Each row below holds a small network's activations on one input, seen along a few directions.
Each table varies a few parts of the input and shows all the possible inputs, shuffled.
A made-up example of a description, with smaller parts first: one of 5 places around a ring, together with either a single point or one of 9 places along a line or (one of 3 separate values, together with one of 6 places along a line).
Shared parts are said once, and a part with two or three values counts as separate values.
(in the rows, 128 means zero)

Other details of the inputs vary at random and push rows far along two fixed directions, the same in every table; ignore that.

Rows:
x1: [115  91 170 147 150 147 151 126 116 167 144  96]
x2: [ 93 100 137 141 169 169 136  86 171 139 151 126]
x3: [132 147 112  77 103  95 122 159  93  96  88 140]
x4: [114  57 180 201 167 102  33 122 102 144 117  94]
x5: [104 156  85  90 134 158 192 114 148 112 162 146]
x6: [111 133 111  81 137 116 182  95 145 122 136 120]
x7: [208 152 141 149 180  87  39 136 109 116  19 132]
x8: [119  53 187 209 157 114  32 128  92 152 111  93]
x9: [118 133 110  88 138 129 190 107 131 114 140 115]
x10: [155 160  82 105  88 130 115 157 140  69  96 150]
x11: [166 144  94  88 101  87 126 139 130  64  90 127]
x12: [147 106 149 179 124 174 152 105 166 151 156 124]
x13: [134 141  96  94 124  98 191 101 159 113 148 113]
x14: [112 113 161 155 146 194 152 111 148 144 148 122]
x15: [153 153 117  67  87 116 135 151 108  93  70 135]
x16: [191 144 110  91  66  98 130 142 123 102  81 134]
x17: [ 90 151  91 105 127  70 173 119 117 159 170 117]
x18: [170 142 102 100  91 102 123 148 123  74  80 120]
x19: [ 98  80 177 207 166 122   4 110 132 149 138 117]
x20: [124 162  96  80 112 113  92 157 118  84 114 165]
x21: [153 117 168 131  98 129  18 162 117 110  63 168]
x22: [132 145 110  74 114  85 110 149 104  88  98 139]
x23: [101 135 113  86 139 101 168 110 132 142 151 119]
x24: [ 84 120 142 190 152 148 131 127 119 168 193 118]
x25: [116 171  89  63 109  99  95 148 133  94 113 170]
x26: [166 114 123 141 117 123  28 143 144  52  69 149]
x27: [159 201  85 138 190 137 189 119 144 164 142 149]
x28: [ 95 113 148 158 158 175 141 121 134 152 175 121]
x29: [ 86 110 135 186 164 138 112 117 122 161 196 116]
x30: [156 106 154 112 113 119  47 139 106  72  36 126]
x31: [140 141 124  80  99 139 206 116 127 151 131 125]
x32: [127 161 111  90  99 168 198 121 145 146 152 156]
x33: [137 157  97 127 106 158 196 135 153 119 157 132]
x34: [148 156  73  88  99 107 104 134 162  75 103 159]
x35: [114  89 188 217 145 140  33 143 107 149 130 126]
x36: [102 113 168 164 151 177 138 126 135 162 168 123]
x37: [104 100 153 173 139 116 150 132  99 182 160 101]
x38: [104 165 108 131 100 122 177 147 118 181 184 152]
x39: [106 111 141 151 155 194 151 105 146 136 155 119]
x40: [127 144 126  85 102 121 198 132 113 169 147 130]
x41: [114  95 158 170 128 111 148 124 104 200 157 111]
x42: [149  95 153 166 134 147 166 114 143 138 137  83]
Each input here is: one of 2 separate values, together with either a single point or (one of 4 places along a line, together with one of 5 places along a line).
Question: The inputs of x33 and x42 match in every part but the choice among 2 separate values. If x25 is changed in the same way as x33 into x42, which row does it become?
Answer: x23
Question: The inputs of x35 and x37 match in every part but the choice among 2 separate values. If x20 is changed in the same way as x35 into x37, which row does it become?
Answer: x22
Question: A walk changes only the place on the line of 5. It starts at x13 and steps to x11. List the rest of the walk in order.
Answer: x18, x42, x16
Question: Change only the choice among 2 separate values in x18. List by row number the other rows that result.
Answer: x10
Question: Change only the place on the line of 5 in x2. List by row number the other rows that result.
Answer: x5, x14, x32, x39
Question: Change only the place on the line of 4 in x12. List by row number the other rows that result.
Answer: x21, x32, x38
